A small network was shown many inputs. Here are its activations along a few directions, one row for each input.
In each table, some parts of the input vary, and every possible input appears once, in random order.
Descriptions start from the smaller parts, as in this example, which fits no table here: one of 8 places around a ring, together with either a single point or one of 9 places along a line or (one of 2 separate values, together with one of 6 places along a line).
Shared parts are said once, and a part with two or three values counts as separate values.

Other details of the inputs shift rows strongly along two fixed directions, in all tables alike. That doesn't count.

Rows:
r1: [  7  -2  17   5  11   7   2   1  15  -2   0  -6 -10  -4]
r2: [ 7  8 -3  2 -3 -5 25  1  8  0 -8 -3  9  8]
r3: [  5   7   2  -1   1  -9  25  -4   6  -3 -13  -4   7   5]
r4: [-25  -6  -1   2  -4   4  -9 -11 -16  -4  -1   9   3 -13]
r5: [ -6  -8  -7  -5  -5   0 -19   1 -22   9   0   7   4  -5]
r6: [  6  10 -14  -7   1  -5  17  -2   5 -13  -4  -8   3  10]
r7: [-14  -3  -1  13   1   4 -17   6 -16   2   0   8   4  -9]
r8: [-12 -14   5   1  -7   0 -12  -8 -15   4  -7  11   5 -10]
r9: [ 11  12  -9  -7   3 -10  19   4   1   2  -4  -9   6  10]
r10: [-10 -13  -1   3 -10   4 -14  -2 -14   7  -3  13   7  -8]
r11: [-17  -1  -1   6  -7  -7  -9   0 -16   8   3  11   7  -3]
r12: [  9  11  -7  -3   0 -15  19   4   4  -2  -5  -6   6  13]
r13: [  4   9 -11  -5  -1   2  20  -4   7 -13  -6  -7   4   7]
r14: [ 26 -14  36 -11   3  14 -19  -1  46  12  31  -5 -38   3]
r15: [ -9   0  -6   6   6   1 -19   7 -21   4   2   3   3  -8]
r16: [-11  -1  -4  10   3  -3 -19   8 -17   1   1   5   2  -5]
r17: [  3   6 -10  -2  -2   5  23  -5   9 -12  -7  -6   6   4]
r18: [ 17   2 -10  -8  -3  -8  14   3   4  -5 -12  -5   6  11]
r19: [  0  -5  13  -9   5  10 -25  -4  14   6  30  -3 -26  -4]
r20: [ 9 -1 11  8  7 11  1  6 17  0  5 -5 -8 -1]
Each input here is: one of 4 separate values, together with one of 5 places along a line.
Question: The inputs of r12 and r16 match in every part but the choice among 4 separate values. If r2 is changed in the same way as r12 into r16, which row does it become?
Answer: r20
Question: Which other rows does r7 become when the choice among 4 separate values takes its other values? List them by row number.
Answer: r11, r13, r14
Question: Which other rows does r8 become when the choice among 4 separate values takes its other values? List them by row number.
Answer: r1, r3, r4

Rows:
r21: [-23 -15  -4   8 -10 -10 -27   0 -28   9  -1  18  10  -9]
r22: [  5  12 -24   6   4   3  25   6  -5 -15 -16  -9  16   4]
r23: [ 14  13 -25  -5  -3  -6  19   9 -10  -8 -18  -5  18  14]
r24: [  4   9  -7  -3   4 -13  11   6 -15   0 -18  -3  13   5]
r25: [ -8 -10   1  11  -4  -5  -5  -1 -10   1  -9   9   8  -6]
r26: [-11   1   1   7   3  -6  -6   2 -22   4 -14   6  10  -7]
r27: [-23  -2  10   3  -6   9 -18  -7  -1   6  18  10  -8 -10]
r28: [ 11   3  13 -12  -5  -2   0  -3  21  10  18  -2 -14  10]
r29: [ 21   4   9  -6  11  -7  12   5  16   5   1 -13  -8   7]
r30: [ 11   5 -17  -4  -3 -16  21   2   0  -9 -13  -6  12  13]
r31: [-12  -4  12   3  -1   9  -9  -7  12   7  22   2 -13  -8]
r32: [ -9   0  10   5  11   4 -14  -1   1   3  16  -4 -12  -9]
r33: [ 14  15   0 -10  11  -3  13   2  15  -7   5 -14 -11  10]
r34: [ -5  -1   6   4   3  16 -20   4   5   0  15   2 -13  -6]
r35: [-29 -10   5  10 -13   0 -20  -5 -27  14  -3  22  11 -13]
r36: [ 19   1  11   0   0  -2  16   1  21  -8 -12  -4  -3   8]
r37: [  7  10 -11  -6  -9 -11  29   1  -6   0 -20   0  19  12]
r38: [ -2  -8   8  11   5  14 -15   5   4   4   9   3  -7  -9]
r39: [-23  -3 -18   5  -8  -8 -13  -2 -23  -5   0   9  10  -4]
r40: [ 16   5 -22   1  -1  -6  21  11  -9  -3 -22  -6  21   9]
r41: [  1   0  -7   8  -3   4  -1   7 -14   0 -16   5  13  -2]
r42: [12  2  7  4  6 14  4  6 15 -5 -1 -5 -6  1]
r43: [-20  -8  22   9   8   8 -32  -1  -9   9  15   9 -13 -16]
r44: [ -1   2 -24   2  -5  -6  -1   7 -21   1  -8   2  16   3]
r45: [-13  -1   1  11   8  -1  -2   1 -15   0  -5   1   6 -10]
r46: [  3   9 -16  -3   5 -15  12   3 -16  -1 -10  -6  13   5]
r47: [ 19 -19  23 -21   0  13 -10 -17  37  -6  14  -6 -30  -1]
r48: [ -6  -1  -9   1 -10 -12   0   3 -18  -2 -17   9  15   3]
r49: [ 19  11  -7  -7   5   6  11   7  18  -8   4 -12  -8  12]
r50: [ 12  11   3 -11  -1   1  16  -3  26  -2  12  -8 -12  12]
r51: [-21   4 -16   4   3  -8 -11   0 -28   0   0   3   9  -6]
r52: [ -1   7 -11   6  -2  -2  36  -3  -1  -7 -20  -3  20   3]
r53: [ -4   7 -13  -3  -4  -7   6  -1  -2 -13  -5  -1   4   8]
r54: [ -6   1 -11  -2  -9 -11   5  -3 -12   7   0   5  11   4]
r55: [-11   1 -22   5  -3   1 -10   6 -19  -1   1   3   9  -2]
r56: [ 15  -1  13  -9  -2  -4  -8   0  23   0  15  -3 -18  11]
r57: [-35  -8   4  11 -10   6 -19  -6 -25   8   0  20  10 -15]
r58: [  5   9  13  -2  13   6   0   0  16  -4  12 -10 -17   0]
r59: [ -4  -1  -8  11   0  -3  17  -1  -3 -14 -18   0  14  -1]
r60: [ 13   3  10   2   4   4  18  -1  23 -14  -8  -6  -5   6]
r61: [ 11   4   0   1   5   1  19  -2  24 -14   1 -11  -6   5]
r62: [  7   4  11  -9   8  -5 -12   2   7   7  15  -4 -15   4]
r63: [-17   1 -11   0  -7  -3  -2  -5 -11   4   8   6   5  -2]
r64: [ 29  -2  15 -23  14   6  11 -10  26  -4   4 -19 -24  -1]
r65: [-10  -9  -6  14  -3   3 -15   6 -23   7  -8  10  12 -10]
r66: [-10 -11  10   1  -9  -3 -17  -2  -6  19  13  11  -3  -5]
r67: [-25 -29  26 -13 -12  18 -46 -22   0  22  32  18 -23 -22]
r68: [13  0 13  3 11 -3  6  2 10  5 -2 -9 -6 -1]
r69: [ 17   8 -14  -2  -1  -3  17  11  -5  -4 -20  -4  15  10]
r70: [  4   1  14   0   3   7  -2  -3  25 -10  12  -5 -17   2]
r71: [10 -5 17  2 -2  3  7 -3 20 11  6 -1 -7  0]
r72: [ 18 -16  12 -16   2  22 -19  -5  18   3  15  -6 -22  -6]
Question: What do these inputs look like to the network?
Answer: one of 4 separate values, together with either a single point or (one of 2 separate values, together with one of 6 places around a ring)
Question: The inputs of r26 and r36 match in every part but the choice among 4 separate values. If r24 is changed in the same way as r26 into r36, which row does it become?
Answer: r48
Question: A walk changes only the place on the ring of 6. It starts at r38 and steps to r22. List the rest of the walk in order.
Answer: r55, r44, r40, r65
Question: List by row number the other rows that have the choice among 4 separate values in common with r31.
Answer: r27, r28, r35, r37, r50, r52, r54, r57, r63, r66, r67, r71

Rows:
r73: [-14   3 -15   2  -6   2  11  -4  -9 -11 -12   5  11  -4]
r74: [-27  -4  -7   9  -2  -5 -46   3 -39  10  13  14   1 -16]
r75: [ 14 -12  14  -9  -1   8   8  -8  23  -1  -1  -4  -7  -3]
r76: [ 5 -3  5 -4  9 15  1 -4 14 -9  2 -8 -8 -1]
r77: [ 11   8  -5  -6   1   0   5   3  16   0  14  -5 -10   9]
r78: [ 23   3   9 -11   5   1   2   9  12   9   5  -9  -9   7]
r79: [-13   2 -15   1  -2  -5 -19   4 -28  -2   0   5   8  -1]
r80: [  7  -5  15  -1  -5   5  14 -10  26  -1   7  -1  -6   0]
r81: [ -3  14 -19   4   3  -9   7   7 -13  -2  -2  -5  11   4]
r82: [ 13  11   0  -3   8  -6   0   9  14  -1  11 -12 -12   6]
r83: [-24 -22  41  10   7  10 -55  -4  -2  17  34  16 -31 -22]
r84: [-12 -16  14  -4  -7   5 -47  -3  -5  15  29  12 -20  -6]
r85: [  0   3   8   1  -1  -3 -11   7   2  16  16   3  -4   4]
r86: [-27 -15  26   6   2  18 -47  -6   6   8  34  12 -25 -15]
r87: [-12   4 -19   2  -7 -17   2   2 -26   6 -17   8  20   4]
r88: [36 -5 11 14 11 12 -7 24 25  4  3 -8 -8  6]
r89: [ 10   4  23   3   1   7  15  -2  27   6   9  -3 -11   2]
r90: [ -7   5 -10   2   3   4   9  -5  -9 -16 -14  -1  12   1]
r91: [  6   5  12   3  10   6   7  -1  23  -6   8 -10 -16  -1]
r92: [ -4  -2  -9  -1  -9   2  12  -9  -7 -12 -16   3  12   0]
r93: [ 13  -4  18  -2  15   7   8   0  19  -1   2 -10 -15  -2]
r94: [ -3  12 -13   4   4 -14   9   9 -12   1  -4  -3  13   6]
r95: [  8   1 -11 -10   1   3  -4   2  -1  -1   3  -2  -4   1]
r96: [15  4  7 -4  2 -6  6  1 18 11 10 -5 -7 12]
r97: [-13   8 -11   6   0   5  14  -5  -6 -12  -8  -1  13   1]
r98: [ -3  10 -13   1   4 -16   7  11 -12  -1  -8  -4  11   6]
r99: [ -2   4   1   5  -3  -2  15  -2 -11  -3 -21   5  13  -2]
r100: [  3   7 -20  -6   3  -2   2   5 -15  -7  -9  -6  11   4]
r101: [  6  -3  10  -5  -5   8   8  -7  26  -6   5  -4 -10   3]
r102: [  3   9 -11   0   5 -15   4   8 -16  -3 -10  -4  11   5]
r103: [  4   6 -14  -3   7 -10   5   9 -17  -1 -10  -6  12   2]
r104: [-10   2 -10   3 -11   3  17  -8  -4  -9 -10   2  14   0]
r105: [ 12   4  12   2  13   7   4  -4  20  -8   5 -10 -16  -2]
r106: [10 -6 19 -1  0  2  5 -9 19  2 -3 -3 -9 -1]
r107: [  2   8 -12   0  -4 -12   3   6 -22   2 -13   4  15   5]
r108: [10 10 -1 -4  6  0  2  5 15 -1 15 -9 -8 11]
r109: [12  3 -1 -7 -4 -1  6  1 15  2 13 -5 -8 12]
r110: [  9  -4  20  -1  -1   1  10  -6  28   3   1  -4 -11   2]
r111: [ 12   0   9  -1  14  12   5  -3  18  -6   4 -13 -15  -5]
r112: [  3   8 -21  -6  -3  -7   4   2 -13  -7  -8   1   7   5]
r113: [-29 -13  -2   5 -12  -6 -33  -4 -29  17  14  23   6  -8]
r114: [  5   3 -11  -2  -2 -13   5   0 -14   3 -14   1  12   7]
r115: [ 18  -3  -1 -13  -1   3   2   2  11   0   5  -8  -9   8]
r116: [ -8   5   0   6  -5  -4  17   1  -7  -2 -18   5  13  -1]
r117: [ -5   3 -13   0  -3   3  11  -7  -7 -14 -14   3  10  -3]
r118: [  4   9 -20  -2   5  -5   3   7 -17  -5  -9  -8  10   0]
r119: [  6   2  20   2  11   0  10   2  24  -2   6  -8 -16   2]
r120: [ -7  -6  -4   0  -9  -4  12  -9 -11  -7 -19   7  17  -5]
r121: [-32 -19  12   9  -7   9 -39  -5 -32  17   2  23   2 -24]
r122: [-11   6 -14   4  -6   4  16  -6  -5 -11  -8   2  12  -3]
r123: [15 -2  5 -9 -2 -7  6  1 17  5  7 -2 -8 12]
r124: [ 21  -2   6 -10   4  -2   2   2  13   9   2  -8  -9   7]
r125: [ -2   8 -22  -4  -4  -8   6   5 -10  -5  -6   1   8   6]
r126: [-11  10 -10  11   3   1  16  -3  -8  -9  -8  -3  10  -4]
r127: [ -8 -19  19  -3  -5   1 -43  -5  -5  18  26  15 -18  -7]
r128: [11  9 -1 -7  5 -2  0  7 15 -3 11 -9 -9 11]
r129: [-31 -22   2   2 -11  12 -34 -10 -23   6   5  17   2 -20]
r130: [ -8  -4  -4   1 -10  -5  17  -7  -3  -7 -16   6  15  -2]
r131: [  1  10 -11  -1  -3 -12   8   9 -12   5 -10   1  14   8]
r132: [ -8  -2 -17  -2  -3   7   9  -5 -12 -11 -16   2  12  -7]
r133: [-12   1  -4   8  -8  -4  16  -7  -9   0 -15   4  17  -4]
r134: [  5   4  19   5  10   3  13   0  23   0  11  -8 -13   1]
r135: [ 20  -6   4 -13   1  -1   4   0  13   5   4  -6  -7   7]
r136: [-29 -11  -6   1 -14  -4 -36   0 -28  10  13  19   1  -7]
r137: [  4  -8  -3  28  -1  13  10  15  -4  -9 -29   4  17  -6]
r138: [ 15  -9  17  -5   3   8   7  -7  23   4  -3  -7 -11  -3]
Question: What do these inputs look like to the network?
Answer: one of 2 separate values, together with either a single point or (one of 4 places along a line, together with one of 8 places around a ring)
Question: The inputs of r87 and r110 match in every part but the choice among 2 separate values. If r124 is changed in the same way as r87 into r110, which row does it become?
Answer: r138
Question: The inputs of r130 and r123 match in every part but the choice among 2 separate values. If r80 is changed in the same way as r130 into r123, which row does it become?
Answer: r113
Question: Which other rows does r125 become when the choice among 2 separate values takes its other values? List them by row number.
Answer: r73
Question: A walk changes only the place on the ring of 8. It starts at r93 and steps to r121. List the rest of the walk in order.
Answer: r138, r75, r129, r132, r76, r111
Question: Which other rows does r103 become when the place on the ring of 8 takes its other values? List them by row number.
Answer: r78, r95, r100, r115, r118, r124, r135
Question: Which other rows does r96 become when the choice among 2 separate values takes its other values? List them by row number.
Answer: r133
Question: A walk changes only the place on the line of 4. It starts at r78 and steps to r107. List the rest of the walk in order.
Answer: r131, r85
